These are the activations of a small neural network, seen along a few directions. Each row is one input.
In each table, some parts of the input vary, and every possible input appears once, in random order.
A made-up example of a description, with smaller parts first: ring(5) and (point or (values(2) and line(4)) or ring(11)).
Shared parts are said once, and a part with two or three values counts as separate values.
In the rows, zero is written as 128.

Other details of the inputs vary at random and push rows far along three fixed directions, the same in every table; ignore that.

A family of inputs:
R1: [150 126 133 133 113 121  98 136 122  82 118]
R2: [146 127 122 122 105 132 119 135  97  89  90]
R3: [136 135 136 133 124 119 102 122 123 101 140]
R4: [139 106 146 154 108 129 107 146 169  97 120]
R5: [137 130 112 114 116 126 135 121 109 131 131]
R6: [130 138 123 129 130 127 136 125  98 126 125]
R7: [ 99 134 143 143 148 120 133 120 158 136 151]
R8: [122 131 132 120 143 137 140 116 115 151 141]
R9: [115 123 122 128 142 127 143 123 148 156 143]
R10: [131 136 125 125 138 131 122 122  99 132 130]
R11: [112 117 145 146 130 128 133 126 160 130 139]
R12: [117 130 112 156 109 140 222 165 183 183  47]
R13: [124 127 121 119 145 129 142 113 118 150 143]
R14: [142 139  85 144  82 150 242 165 132 179   9]
R15: [135 116 129 128 135 126 101 137 127 109 120]
R16: [110 146 119 119 144 117 135 115 131 148 158]
R17: [145 136 117 121 114 122 120 135 115 103 116]
R18: [127 139 129 126 132 129 126 122  99 127 132]
R19: [160 121 136 118 103 116 105 138 103 104  94]
R20: [155 134 119 121 105 129 121 137 103  88  95]
R21: [126 117 131 139 138 133 143 132 141 141 128]
R22: [120 136 121 110 129 129 138 116 123 148 147]
R23: [125 126 148 137 132 109 121 126 146 143 136]
R24: [132 127 124 127 122 116  98 130 126 110 140]
R25: [122 151 106 106 132 124 149 118 106 145 132]
R26: [129 112 139 125 136 132 104 126 134 125 140]
R27: [104 124 151 138 149 129 138 125 157 147 156]
R28: [115 137 132 123 130 133 143 123 150 147 144]
R29: [128 135 108 104 136 131 151 114 104 153 129]
R30: [113 121 148 132 136 127 128 121 151 125 144]
R31: [109 140 118 122 154 119 134 114 128 156 153]
R32: [125 119 141 145 130 129 120 148 145 111 116]
R33: [134 129 131 120 132 128 137 119 101 127 137]
R34: [115 136 136 134 138 132 133 130 126 134 130]
R35: [122 126 139 132 124 129 119 127 156 130 148]
R36: [124 142 120 113 131 129 162 106  99 140 132]
R37: [146 111 135 131 103 133 109 134 117  91 107]
R38: [115 145 132 123 151 121 136 112 106 139 154]
R39: [151 110 122 124  98 129 103 141 123  99 113]
R40: [162 121 115 119  94 131 121 137 106  96 102]
R41: [115 118 146 157 123 126 101 150 192 114 134]
R42: [124 162 120 108 135 128 142 103  94 138 142]
R43: [112 122 135 143 144 129 112 132 152 139 139]
R44: [116 119 148 141 134 133 124 128 145 134 146]
R45: [140 103 141 146 108 126 106 155 176  96 119]
R46: [131 106 139 148 125 139 121 144 151 127 118]
R47: [120 128 147 133 129 131 122 123 155 127 147]
R48: [101 119 144 148 136 122 105 144 192 132 149]
R49: [152 110 122 118 104 126 106 143 125  95 112]
R50: [138 139 127 116 124 126 136 112 110 121 140]
R51: [139 137 119 110 120 140 152 121  81 132 114]
R52: [126 126 132 139 117 130 116 148 161 113 117]
R53: [138 153 108 102 123 126 141 119  93 124 123]
R54: [148 115 128 120 126 134 123 132 105 113 115]
R55: [114 143 118 117 146 124 123 111 113 153 150]
R56: [127 107 138 146 132 117  80 142 158 109 138]
R57: [103 136 144 138 141 124 121 116 144 132 150]
R58: [135 146 114 120 120 124 133 123 111 123 127]
R59: [156 103 130 136 114 132 107 141 113  99 109]
R60: [141 141 107 117 133 131 148 124  81 132 110]
R61: [136 128 122 118 132 130 108 128 103 119 121]
R62: [116 129 123 125 132 124 144 124 149 148 147]
R63: [161 124 123 117 100 134 125 134 104  91 100]
R64: [129 104 129 141 119 134 115 144 158 128 118]
R65: [113 143 120 112 148 124 124 113 114 152 149]
R66: [111 110 107 161 111 156 198 170 200 174  64]
R67: [107 117 140 140 147 133 127 123 162 157 153]
R68: [138 111 128 124 127 122 100 125 125 119 140]
R69: [144 145 114 111 110 137 150 112  89 128 118]
R70: [122 128 123 114 146 132 141 114 119 150 141]
R71: [139 116 144 139 120 111 119 142 149 123 110]
R72: [134 135 121 120 139 131 133 127 100 128 120]
R73: [132 117 143 126 118 131 111 126 126 103 126]
R74: [122 150 119 112 148 133 141 111  87 150 137]
R75: [123 122 129 125 141 120 100 132 138 122 138]
R76: [110 148 133 115 147 121 134 105 111 133 150]
R77: [127 127 138 133 128 119 104 121 120 101 136]
R78: [117 139 120 122 152 123 128 110 110 149 150]
R79: [119 124 122 139 142 128 135 136 145 140 122]
R80: [142 139 124 128 112 130 118 127 110 104 115]
R81: [127 120 125 141 114 127 110 148 154 116 118]
R82: [124 142 126 110 132 128 143 116 127 140 147]
R83: [107 122 148 145 144 128 137 124 154 148 156]
R84: [145 115 121 120 125 130 116 123 103 119 126]
R85: [112 141 129 132 155 125 136 113 118 154 152]
Description of these inputs: ring(5) and (point or (values(2) and ring(8))).
The inputs of R2 and R7 match in every part but the ring(5) part. If R65 is changed in the same way as R2 into R7, which row does it become? -> R31
The inputs of R8 and R59 match in every part but the ring(5) part. If R48 is changed in the same way as R8 into R59, which row does it become? -> R24
Which other rows does R58 become when the values(2) part takes its other values? List them by row number. -> R40
Which other rows does R21 become when the ring(8) part takes its other values? List them by row number. -> R9, R13, R33, R36, R45, R50, R62
Which other rows does R76 become when the values(2) part takes its other values? List them by row number. -> R30
Which other rows does R5 become when the ring(5) part takes its other values? List them by row number. -> R22, R39, R49, R62

A family of inputs:
R86: [183  97 108 152  93 164 148 165  88  76  53]
R87: [120 173 100  81 161 128 116  85  52 163 153]
R88: [109 164 111 103 142 139 149 111  49 153 115]
R89: [ 76 129 110 135 166 134 219 146 221 242 140]
R90: [166 113 116 152  83 179 175 178 110 116   8]
R91: [ 56 197 137 144 128 123 242 119 247 183 151]
R92: [165 129 132 133 122 133 154 124  71 138  98]
R93: [ 70 126 141 165 171 123 174 150 198 177 122]
R94: [112 116 134 113 129 150 143 111 122 160 122]
R95: [118 203 128  86 113 111 121  64  82  85 221]
R96: [147 128  99 113 140 120 114 139 107 116  98]
R97: [136  64 157 140 125 127 101 151 187  98 109]
R98: [ 75 131 147 168 178 157 234 149 215 211 117]
R99: [125  85 175 171 157  87   5 141 205  95 177]
R100: [152 108 140 100 128 106 101  88  69 129 155]
R101: [124 215 118  86  82 129 169  87  88 114 135]
R102: [120 132 209 162 100  72  31 126 231  47 205]
R103: [126 154  98  97 173 117  88  74  59 130 197]
R104: [151 100 110 108 127 127  74 132 107 103 167]
R105: [127 160 114  55 153 126  97  76  46 174 193]
R106: [162  88  95 169  79 152 127 193 109  57  25]
R107: [163 121  94 105 107 122 140 135  90 156 107]
R108: [180  57 100 151  63 162 135 175 125  64  28]
R109: [108  81 199 184 154  86  15 150 194  85 176]
What do these inputs look like to the network? -> values(4) and (point or ring(5))
The inputs of R103 and R99 match in every part but the values(4) part. If R104 is changed in the same way as R103 into R99, which row does it become? -> R107
Which other rows does R105 become when the ring(5) part takes its other values? List them by row number. -> R87, R88, R90, R94
